[[123 126 124 136 129 134]
 [127 139 129 109 154 137]
 [122 119 131 133 127 127]
 [127 126 119 133 120 124]
 [128 133 128 132 133 127]]
Indices start at 1.
The bottom-left entry is 128
Read off the entry at row 3, column 1.
Answer: 122
The entry in row 1 and column 1 -> 123
The entry at row 2, column 1: 127
The entry just left of the smallest entry: 129
The entry just left of 137 -> 154
Read off the smallest entry.
Answer: 109
Read off the entry in row 1 and column 3.
Answer: 124
The entry directly above the smallest entry: 136
Read off the entry just right of the largest entry.
Answer: 137

Read these off the matrix that follows.
1) The top entry of the column that holds the largest entry?
2) The largest entry in the first column?
3) The top-right entry?
4) The entry in the bottom-right corner?
5) The 2nd smallest entry?
6) The largest entry in the first row?
[[104 119 124 119 109 109 106 117 129 127]
 [151 133 127 136 144 144 146 130 135 130]]
1) 104
2) 151
3) 127
4) 130
5) 106
6) 129

[[120, 141, 128, 117, 132, 118, 131, 123, 141, 140, 135, 134, 138], [142, 130, 122, 115, 134, 123, 129, 119, 119, 120, 121, 131, 151], [145, 132, 122, 116, 133, 124, 130, 121, 119, 119, 121, 132, 151], [118, 131, 129, 110, 136, 121, 123, 116, 122, 119, 126, 121, 149], [128, 140, 132, 125, 130, 119, 139, 121, 143, 135, 134, 128, 135]]
The centre entry is 130
The minimum is 110
The entry just right of the centre entry: 121
Give the entry just right of 126.
Answer: 121

Questions about the array below. Rows and columns are numbered from 1.
1) What is the entry just right of the centre entry?
2) What is the bottom-right entry?
3) What is the entry in row 1 and column 2?
4) What is the entry at row 2, column 1?
5) What is the entry at row 1, column 3?
6) What is the entry in row 1 and column 1?
7) What is the entry in row 2 and column 3?
8) What is the bottom-left entry?
[[129 127 132 142 132 134 129 118 132 136 138 115 130 135 123]
 [129 130 119 122 130 125 136 142 112 130 132 130 136 113 123]
 [119 116 117 121 127 128 118 119 130 136 123 117 128 127 130]
 [133 120 131 123 129 127 123 132 129 123 126 124 129 112 134]
 [127 126 131 129 126 133 125 129 134 127 137 120 138 119 129]
 [127 135 121 107 118 124 121 131 111 125 126 142 135 113 129]
 [127 148 118 120 126 128 130 133 104 127 129 147 132 125 126]
 [119 139 122 115 117 130 128 126 119 120 125 140 140 124 128]
 [137 143 126 125 127 124 125 133 118 138 142 139 121 134 123]
 [130 129 128 133 125 126 134 129 118 119 128 120 129 121 119]
 [132 124 139 126 121 127 129 115 127 124 126 122 133 129 122]
 [128 134 126 125 129 124 122 139 106 128 124 138 122 128 123]
 [140 137 133 116 119 123 128 137 120 124 140 133 132 114 123]
 [121 132 123 124 126 132 125 131 119 137 134 129 139 131 122]
 [133 133 121 123 130 128 137 120 124 131 132 133 133 122 131]]
1) 119
2) 131
3) 127
4) 129
5) 132
6) 129
7) 119
8) 133

Questions about the row below.
1) Give the entry just left of 127.
2) Give the entry just right of 127.
3) Give the entry just right of the smallest entry.
array([139, 155, 117, 129, 130, 130, 135, 138, 127, 134, 136])
1) 138
2) 134
3) 129

W = [124 123 114 100 124 133]
Read off the second entry.
123
The 5th entry -> 124
Read off the second smallest entry.
114

M = 143  108  150  110  151  109  150  149  107  148  148  146  108  147  149  112
What is the 1st entry? 143
What is the 5th entry? 151
The 3rd entry from the right: 147
What is the 2nd entry from the left? 108
The 2nd entry from the right -> 149

Questions about the array below.
1) Report the smallest entry in the first column.
2) Report the entry just left of 144.
3) Report the 2nd entry on the diagonal from the top-right corner.
4) Report the fourth-last entry, reading row by row.
5) Report the entry just left of 135.
6) Report the entry in the bottom-right corner.
7) Report the second entry in reading order.
8) Report the entry in the top-right corner.
[[133 117 137 123 129 138 141 136 140 120 146 131 118 135]
 [123 127 125 127 126 136 137 126 131 131 132 133 125 143]
 [128 129 125 125 128 126 121 124 119 115 137 130 125 126]
 [134 139 105 119 121 116 118 116 115 119 130 127 152 116]
 [132 139 124 121 129 137 136 126 133 144 133 127 138 132]
 [129 130 126 130 137 139 127 121 126 120 124 131 126 119]]
1) 123
2) 133
3) 125
4) 124
5) 118
6) 119
7) 117
8) 135
